Small tables with named rows and columns. After each table, cells are looked up by row and column.

Table gal
cols = tev, mip, raz
mokeriv: [-0.19, -0.42, 0.82]
dedek: [0.14, 0.13, 0.28]
vozus: [-0.41, -0.42, 0.72]
rim: [-0.17, -0.14, 0.40]
lekamef: [0.00, -0.51, 0.84]

What is the mip of lekamef in gal?
-0.51
What is the mip of rim in gal?
-0.14
What is the raz of lekamef in gal?
0.84
What is the raz of vozus in gal?
0.72
What is the tev of vozus in gal?
-0.41
What is the tev of dedek in gal?
0.14
What is the mip of dedek in gal?
0.13
What is the tev of mokeriv in gal?
-0.19
What is the raz of mokeriv in gal?
0.82
Row with the largest mip: dedek

kimelo:
|  | lel | kotutig | vez | nime | mozasa | keb | zas | ziz | fezi |
|---|---|---|---|---|---|---|---|---|---|
| luted | 32.04 | 23.82 | 44.43 | 59.45 | 35.95 | 31.21 | 22.95 | 82.33 | 18.52 |
| neni | 45.96 | 45.94 | 34.42 | 16.06 | 26.75 | 15.27 | 40.62 | 16.09 | 42.53 |
| bobega | 15.41 | 35.98 | 54.81 | 66.81 | 42.75 | 41.34 | 29.29 | 66.02 | 16.05 |
| fuv | 32.28 | 39.74 | 47.51 | 48.22 | 37.42 | 42.10 | 32.45 | 57.83 | 22.52 |
| tidiz | 33.99 | 24.87 | 31.85 | 42.78 | 23.24 | 24.57 | 33.62 | 40.24 | 41.42 |
| pum | 15.36 | 25.65 | 33.47 | 49.96 | 56.32 | 32.40 | 28.59 | 43.06 | 14.40 |

nime of tidiz = 42.78
mozasa of neni = 26.75
ziz of tidiz = 40.24
kotutig of luted = 23.82
lel of neni = 45.96
zas of luted = 22.95
fezi of neni = 42.53
zas of fuv = 32.45
keb of neni = 15.27
kotutig of tidiz = 24.87
fezi of luted = 18.52
zas of pum = 28.59
vez of luted = 44.43
vez of pum = 33.47
vez of fuv = 47.51
mozasa of bobega = 42.75
mozasa of tidiz = 23.24
nime of neni = 16.06
fezi of pum = 14.40
Which row has the largest vez? bobega

Table kovav
           nuv    tar  damegin   resa  pesuvin  senana    nek    ral  disepa
dok      -1.45  -3.14     0.18   1.10     1.97   -1.99  -2.99  -3.78    3.26
penimes  -1.59   4.03    -5.11   3.07     3.63    2.60   3.80   6.35    0.61
gabade    4.90  -3.56    -0.49  -1.03    -2.07    0.25  -1.03  -0.28    1.30
kuvonag  -3.15  -1.23     1.12   0.08     1.79   -4.32  -0.75  -0.15    1.54
saveko   -1.69   3.19    -1.50  -0.23    -1.34   -0.90   4.14   3.89   -4.03
gero     -0.78  -2.42    -1.14  -3.76    -0.01   -1.13  -3.39  -2.59    2.47
reg       0.00   2.47    -1.15   0.76     2.00    0.91   0.35   0.05    3.82
gal       1.23  -0.33     1.93  -2.12    -0.40    2.09  -1.28  -0.54   -0.81
melila   -4.02   2.99    -0.69   2.23     1.44    0.52   1.73   3.07   -1.98
nupemil   1.99  -2.60    -1.58  -3.08    -4.59   -2.81  -0.94  -2.20   -0.53

damegin of gal is 1.93
damegin of gero is -1.14
nek of reg is 0.35
tar of gero is -2.42
ral of kuvonag is -0.15
tar of nupemil is -2.60
nek of saveko is 4.14
senana of nupemil is -2.81
disepa of gal is -0.81
pesuvin of saveko is -1.34
disepa of gabade is 1.30
resa of kuvonag is 0.08
ral of penimes is 6.35
tar of gal is -0.33
nuv of dok is -1.45
tar of gabade is -3.56
ral of nupemil is -2.20
senana of dok is -1.99
senana of penimes is 2.60
nek of melila is 1.73
Row with the largest ral: penimes

